A small network was shown many inputs. Here are its activations along a few directions, one row for each input.
Each table varies a few parts of the input and shows all the possible inputs, shuffled.
A made-up example of a description, with smaller parts first: one of 6 places along a line, together with either a single point or one of 11 places along a line or (one of 2 separate values, together with one of 8 places around a ring).
Shared parts are said once, and a part with two or three values counts as separate values.

Other details of the inputs vary at random and push rows far along two fixed directions, the same in every table; ignore that.

Table:
row 1: 7; 1; 1; 13; 1; 20; -10; 12; -22; -7; 22; -7
row 2: 12; 8; -32; 6; 7; 16; 3; 12; -38; -2; 24; -1
row 3: 13; -20; -10; -13; -5; 7; -18; 13; -4; -10; -2; 20
row 4: 2; -24; 25; 1; -8; -12; 13; -19; 29; 21; -24; 16
row 5: 2; 5; -14; 7; -5; 26; -15; 1; -16; -8; 12; 2
row 6: 6; -9; -19; -19; 3; -15; -7; -6; 13; 15; -6; 18
row 7: -24; 43; 8; 30; -3; 3; 22; -6; -2; 3; 6; -53
row 8: -40; 17; 42; 18; 15; -19; 10; -28; 48; 3; -38; -44
row 9: -22; 25; 22; 40; 5; 7; 18; 6; -11; -25; 0; -49
row 10: 9; -13; -16; -11; -1; 13; -25; 3; -5; 2; -3; 20
row 11: -2; 3; 6; -19; -5; -13; 2; -12; 17; 13; 4; 11
row 12: 18; -5; -12; 16; 9; 25; -12; 21; -51; -15; 32; 5
row 13: -26; 20; 44; 16; 1; -8; 5; -17; 30; 3; -13; -38
row 14: 8; 13; -17; 7; 0; 9; 14; 19; -31; -13; 19; -10
row 15: -33; 42; 25; 22; -11; -7; 34; -9; 17; -8; -1; -51
row 16: 5; -9; 2; -29; -2; -18; -4; -6; 19; 20; -4; 20
row 17: 5; -20; -6; -14; 3; -8; -24; -10; 20; 5; -17; 20
row 18: -16; 12; 7; 2; -5; -14; 18; 1; 14; -1; -4; -22
row 19: 16; -6; -17; -27; -9; -8; -3; 10; 2; 3; -3; 25
row 20: 11; -30; 4; -48; 12; -39; -8; -18; 41; 24; -23; 42
row 21: 6; -37; 16; -39; 14; -24; -22; -17; 41; 14; -30; 39
row 22: 4; 7; -23; 9; 12; 1; 4; 9; -24; 1; 12; 0
row 23: 3; 6; 2; 8; -5; 28; -9; 6; -21; -8; 25; -1
row 24: -25; 21; 30; 52; -8; 6; 34; -18; 12; 8; -19; -46
row 25: 21; 7; -24; 5; -3; 17; -1; 22; -45; -1; 42; 3
row 26: -10; 4; -4; -16; -3; -15; 2; -20; 27; 14; -11; 6
row 27: 2; -9; 0; -11; -9; 6; -12; 7; 1; -9; -8; 7
row 28: -27; 22; 37; 16; 15; -34; 26; -17; 31; 8; -12; -36
row 29: 9; -34; -11; -25; 17; -13; -26; -5; 17; 7; -23; 42
row 30: 16; 3; -18; 6; -14; 33; -11; 20; -35; -24; 23; 8
row 31: 15; -36; -5; -35; 4; -13; -21; -2; 18; -5; -24; 39
row 32: 23; -12; -17; 23; -21; 31; 15; 19; -41; -9; 12; 11
row 33: 14; 5; -29; 8; 1; 12; 9; 29; -51; -16; 28; 2
Each input here is: one of 3 separate values, together with either a single point or (one of 2 separate values, together with one of 5 places along a line).
Question: The inputs of row 16 and row 7 match in every part but the choice among 3 separate values. If row 28 is changed in the same way as row 16 into row 7, which row does it become?
Answer: row 22
Question: Which other rows does row 1 become when the choice among 2 separate values takes its other values? List them by row number.
Answer: row 25
Question: Which other rows does row 12 become when the choice among 2 separate values takes its other values? List them by row number.
Answer: row 28
Question: A walk changes only the place on the line of 5. It starts at row 15 and steps to row 19. List the rest of the walk in order.
Answer: row 18, row 14, row 33
